Each row below holds a small network's activations on one input, seen along a few directions.
Each table varies a few parts of the input and shows all the possible inputs, shuffled.
Descriptions start from the smaller parts, as in this example, which fits no table here: values(3) and (point or line(9) or (line(6) and ring(8))).
Shared parts are said once, and a part with two or three values counts as separate values.

Other details of the inputs vary at random and push rows far along two fixed directions, the same in every table; ignore that.

Rows:
r1: [  9 -10  17  17  -6  -8 -17   7  -8  20 -18  16]
r2: [  4   5 -24  -7   2 -10 -14  -7 -32   8   9 -11]
r3: [ -1   1 -13  -2   3 -10   0   6 -35  10  -4   8]
r4: [ 17  17  24 -12 -12  16  32   5  40  -1   8 -37]
r5: [ -5  -5  -7 -12  11 -24 -12  -2 -22 -13  -3   6]
r6: [-34   3 -35  41   0  76  -9 -20  25 -26  40  23]
r7: [ 16  18  13 -15 -14  13  36   0  36  -5   8 -36]
r8: [  4  -6  -9  -1   1 -10  -6   7 -21  10 -12  14]
r9: [ 15  25  11 -25  -6  -4  36  12   1   2 -11 -16]
r10: [ 16  21   5 -24  -9  15  36  -4  23  -6   5 -37]
r11: [  2 -14  19   7  10 -21 -19  -7  -5   8  -8  11]
r12: [ -4 -14   7  -3   9 -24 -17  -2  -6   2  -6   9]
r13: [ 13  18  18 -16 -12   3  39  12  17   5 -16 -19]
r14: [ -5 -11  -6 -10  13 -22 -12  -4 -15  -7  -8   7]
r15: [  9   4 -21 -10  -1 -10 -19  -4 -25   4   8  -5]
r16: [-14  21 -20  13  27 -15 -22  -5   6   0 -17  11]
r17: [-48 -33 -11  17  -1  58  13 -17  -6 -51  48  20]
r18: [-35 -37  -2  32 -20  65   9  -4  12 -27  37  36]
r19: [  4 -10   5   7  -5 -11 -14  11 -10  16 -13  15]
r20: [ 15  20   9 -20 -14  16  36  -2  28  -5   5 -38]
r21: [ 18  -9   5  12   1  -9 -27  -3  -4  19  -1   1]
r22: [ -5 -14  11   2  10 -25 -19   1  -4   4  -4   8]
r23: [ -4  28 -22  24  13  -3 -16   7   0  17 -22  19]
r24: [  3 -10   9  11  -5 -12 -16  15  -8  18 -12  14]
r25: [  4  12  27 -22  -1  -8  39   0  33 -14  -5 -25]
r26: [ -6 -12  -2  -7   9 -24 -14  -3 -12  -3  -8   7]
r27: [ 12  -8  -8   2  -1 -11 -25   0  -6  14   2  -2]
Each input here is: values(3) and (point or line(8)).
Changing only the values(3) part turns r21 into r11. The same change can be made to r4. Which row results? -> r22
List by row number the other rows that have the values(3) part in common with r13. -> r1, r3, r8, r9, r18, r19, r23, r24
Change only the values(3) part in r2. List by row number the other rows that result. -> r3, r17

Rows:
r28: [ -2 -13  -7   6   1 -25 -26  13 -29  20 -14  21]
r29: [ 34  -3 -14 -15   0 -56 -35  10 -44  38 -13  -2]
r30: [ 32  34  41 -17  -3 -24  33  15  37  21 -41 -28]
r31: [-36 -40   2  42   8  40 -29 -16  17 -22  24  48]
r32: [-30 -47 -24  10 -11  45 -14 -12 -34 -28  37  33]
r33: [ 13  23  35 -10  -9   5  42   9  40   1 -16 -27]
r34: [ 36  11  -9 -30  13 -87 -30  18 -54  41 -48 -12]
r35: [  3 -10 -17 -16  16 -48 -34 -15 -37  -2  -4   1]
r36: [-41 -40   0  40   4  46 -11  -3   4 -23  16  63]
r37: [ 42  33  27 -30 -16 -20  42  16  19  21 -14 -48]
r38: [-14 -33 -14  22   1  13 -35  -9 -15  -7  28  18]
r39: [ -8 -11  -2  11  15 -32 -22   8 -21  10 -24  33]
r40: [-17  32 -85  44  15  51 -29 -26 -14  12  19  11]
r41: [-26 -20  -8  10  11 -11 -19   3 -22  -3  -2  36]
r42: [-17  -3  22  -3 -22  63  65   4  34 -33  27 -18]
r43: [-11  13  29 -13   2  18  38  -6  45 -21  10 -22]
r44: [ 39  36  32 -28 -18 -20  38  19  26  27 -21 -45]
r45: [  0   1  39  14 -36  73  51   3  59 -11  17 -10]
r46: [-17   3  22  -7  -1  35  46 -11  43 -36  27 -23]
r47: [-34 -32 -19   9   6   6 -13  -8 -32 -25  16  32]
r48: [  8  25  16 -46  -2 -19  54  -1   3 -19 -17 -36]
r49: [-14 -31  -3  34  -2  15 -39  -8  -2  -1  14  28]
r50: [-10 -36 -22   4  -1  15 -33 -18 -28 -15  33  14]
r51: [-23 -38   0  40  -9  39 -20   3  -4  -3   9  53]
r52: [ -2  -9  12 -15 -32  78  60 -11  30 -35  55 -18]
r53: [ 10  18  20 -30  -8   4  46   2  21 -12   0 -40]
r54: [-16 -21  -1  22  16 -11 -37  -9  -2  -2   0  27]
r55: [ -7 -32  -5  36 -17  23 -33   2 -11  11  14  34]
r56: [ 26  -2   7  12  11 -52 -53   6 -11  40 -37  10]
r57: [ 20  22  17 -44  -7  -8  44   0  11  -9  -6 -46]
r58: [ -7  10  19 -21   1  17  42 -14  32 -33  17 -31]
r59: [ 26  31  25 -31  -2 -27  41  12  18   9 -21 -46]
r60: [-27 -37  -5  37 -10  34 -19   2 -11  -7  15  46]
r61: [ 38  39  34 -34   1 -40  26  12  30  23 -31 -54]
r62: [ 31  90 -69   1  44 -72 -60  10 -61  50 -52  -4]
r63: [-13  12  22 -16  -4  19  62   4  26 -28   5 -18]
r64: [ 32  76 -93  -7  37 -79 -69   6 -20  43 -48 -14]
r65: [ -4 -27 -16   5   5  -5 -36 -10 -24  -3  18   8]
r66: [-15 -23  -8  15   2  -5 -31   2 -17   7   6  23]
Describe the family of inputs behind these rows. -> values(3) and (point or (values(2) and line(6)))
Changing only the values(3) part turns r38 into r37. The same change can be made to r43. Which row results? -> r66
Change only the values(2) part in r31. List by row number the other rows that result. -> r56

Rows:
r67: [ -9 -15 -21   9  -1  14 -18  -7 -11  -6  14  13]
r68: [ 11  12  20 -17   3 -14  17   5  13  -3  -8 -20]
r69: [  6  17   6 -16  -2   6  27   0  19  -6  -2 -27]
r70: [ 36  11   8 -13   3 -58 -22  11 -25  42 -33 -11]
r71: [-16  -1  -7   0   3  18   6  -6  -1 -14  16   1]
r72: [ 30  16   6 -15   0 -34  -9   8  -7  23 -16 -19]
r73: [-11 -25  -2  15  -1   9 -17  -4  -9  -2  13  16]
r74: [-14 -24  -2  15  -1   5 -16  -5  -7  -7  12  19]
r75: [ -7 -12 -21  10  -5  16 -21  -6 -12  -4  17  11]
r76: [-18   3 -13  29   9  16 -23  -3   4  -1   1  26]
r77: [-15   0 -12   3   0  17   5  -6   0 -12  15   0]
r78: [ -5  28  14 -18  -7  40  64  -2  34 -29  16 -30]
r79: [ 12   6  26 -17   1 -18  20   3   8   3 -21 -13]
r80: [-16 -26   1  10   4   5 -14  -7  -9 -11   8  23]
r81: [-14 -27   7  14   0   7 -15  -3 -12  -7   8  21]
r82: [-17  -8 -22   7   8  10  -7  -7 -21 -13  13  20]
r83: [-13 -21  -6  14   1   6 -18  -4  -7  -9  15  17]
r84: [-15 -23  -3   9   5   6 -16  -6  -9 -12  11  21]
r85: [ -6  -4 -29  10  -5  20 -16  -5 -22  -5  17  11]
r86: [-15 -11 -22  10   2  14 -16  -7 -16  -5  15  10]
r87: [  0  27  11 -17 -19  60  72  -4  42 -31  21 -37]
r88: [ 32   4  12 -15   2 -65 -17  20 -22  42 -40  -4]
r89: [-16 -34  10  10  -4   5 -11   3  -9  -9   0  30]
r90: [  5  15  15 -18   2  -5  25   1  20  -8  -4 -21]
r91: [-15 -33  11  12  -5   5 -13   5  -9  -8   4  28]
r92: [ -8  -7 -24   9  -4  19 -20  -7 -17  -2  18  10]
r93: [-10 -27   2  16  -3  12 -15  -3 -12   1  10  18]
r94: [  8  21 -12  14  12 -13 -18   6   4  22 -22   2]
r95: [-10 -22  -6  14   0  10 -20  -4  -9  -4  15  13]
r96: [-18 -16 -15   5   8   7 -13  -8 -11 -13  12  20]
r97: [  5  22   5 -18  -9  26  40  -3  24 -11   8 -30]
r98: [ -7 -26   0  16  -7  12 -15  -4 -11   3  12  19]
r99: [-14  13  -7  19   9  12  -9  -3  12  -1  -7  18]
r100: [-12 -32   6  14  -7  10 -13   7 -10   2   7  25]
r101: [ -1  26   8 -15 -11  41  59  -2  30 -23  13 -33]
r102: [ -4  28   9 -15 -11  38  63  -2  34 -27  15 -31]
r103: [ 16  17   8 -17  -5  -4  22  -1  18   0  -5 -25]
r104: [ 25  13   8 -15   1 -30  -1   6  -1  17 -16 -19]
r105: [ -6 -28   4  15 -12  13 -14   7 -11   7  13  25]
r106: [  2  19   8 -16  -3   6  33   0  24 -11   1 -25]
r107: [-15 -25   2  12   3   5 -17  -4  -9 -10  11  20]
r108: [ 39  42 -14  -1  14 -52 -25  15  -5  48 -46 -11]
r109: [  8 -10  14  -2  -2 -34 -11  13 -12  15 -21   8]
r110: [-17 -20 -10   7   7   5 -14  -9  -8 -13  11  21]
r111: [ 18   8  18 -11   2 -37   3   7  -4  17 -24 -13]
r112: [ 30  35 -13   2  15 -44 -23  12  -2  41 -42  -6]
r113: [ 33  13   6 -14   3 -50 -18   9 -16  34 -26 -14]
r114: [ -1  -7 -10   5  -6  12 -11  -6  -2  -3  14   4]
r115: [-16 -18 -13  12   2   4 -16  -8  -7 -10  14  16]
r116: [ -5  24  14 -21  -2  25  54  -4  30 -22   8 -27]
r117: [ 28  10   9 -14   3 -44  -8   7  -9  27 -25 -14]
r118: [ 11  14   7 -15   0 -11  16   1  12   2  -8 -23]
r119: [  0  18  13 -19   0   9  35   0  25 -14   2 -25]
r120: [ 14  35  -4   5  11 -30  -9   7   9  23 -33  -6]
Describe the family of inputs behind these rows. -> line(6) and (point or line(8))
Changing only the line(6) part turns r115 into r118. The same change can be made to r77. Which row results? -> r86
List by row number the other rows that have the line(6) part in common with r70. -> r72, r75, r85, r92, r105, r108, r113, r114
A walk changes only the line(8) part. It starts at r88 and steps to r98. List the rest of the walk in order. -> r117, r104, r103, r67, r97, r87
List by row number the other rows that have the line(6) part in common with r76. -> r68, r71, r78, r81, r90, r91, r107, r119

Rows:
r121: [  3  22  16 -19 -12  31  52  -3  45 -21  13 -39]
r122: [-22 -59  17  20 -11   6 -25   3 -25  -6  15  43]
r123: [-23 -25 -29  22   4  14 -32  -7 -21  -8  13  35]
r124: [ 40  30 -11 -25  14 -86 -28  19 -33  46 -51 -18]
r125: [  2  40  -1 -17   2  20  40  -5  33 -15   3 -33]
r126: [ 14 -13  53 -21 -17   0  39   6  17  -4  -3 -20]
r127: [ 18   3  32 -20  -7 -28  22  16   5  13 -20 -15]
r128: [ 32   5  20 -23  16 -86 -24  16 -23  36 -46  -9]
r129: [ -8 -33 -24  16  14 -35 -65  -3 -43  11  -3  39]
r130: [  6  36   4 -20 -11  45  59  -6  38 -20  16 -42]
r131: [-35 -29 -12  21 -19  88  17 -17  18 -42  56  15]
r132: [-13 -34 -21  18   7 -14 -46  -2 -35   4   1  42]
r133: [-13 -10 -47  22   9  -3 -48  -3 -40   7   9  31]
r134: [ 21  -9  42 -20   6 -59  -2  13  -8  18 -33  -8]
r135: [ -9   6  -7  97   3  38 -64  12  41  47 -25  68]
r136: [ -8 -45 -11  17  11 -45 -62   5 -51  21 -14  48]
r137: [  4  25  12 -18  -3  14  38  -1  34 -15   1 -30]
r138: [-22 -14 -41  22   7  20 -36 -15 -20 -10  27  22]
r139: [-16 -51   0  18  -6  10 -30  -4 -26  -3  21  34]
r140: [ 19  49 -26 -17  15 -25   1  -4  -3  13 -14 -33]
r141: [-31   0 -47  28   2  54 -12 -13 -12 -21  37  22]
r142: [ 29  11  11 -25  -2 -35   5   6  -6  17 -19 -22]
r143: [ 10 -13  53 -18 -11  -8  34   5  22  -6  -5 -20]
r144: [ 18  -1  31 -19  -1 -33  13   7   7  11 -16 -20]
r145: [  3  48  -8 -17  -7  51  58 -10  35 -22  19 -44]
r146: [-39 -60  28  23 -17  53  11  -6   7 -34  33  40]
r147: [ 10  13  24 -19 -14  11  45   8  27  -8  -1 -24]
r148: [ 27  42 -19 -20  19 -55  -9   7 -17  27 -40 -19]
r149: [ 23  54 -31 -16  22 -47  -9   2 -19  24 -35 -22]
r150: [-34 -41  -3  22 -14  60   1 -16  13 -35  48  23]
r151: [ -4  53  -8 -15   2  43  55 -10  43 -26  13 -41]
Describe the family of inputs behind these rows. -> point or (ring(5) and line(6))
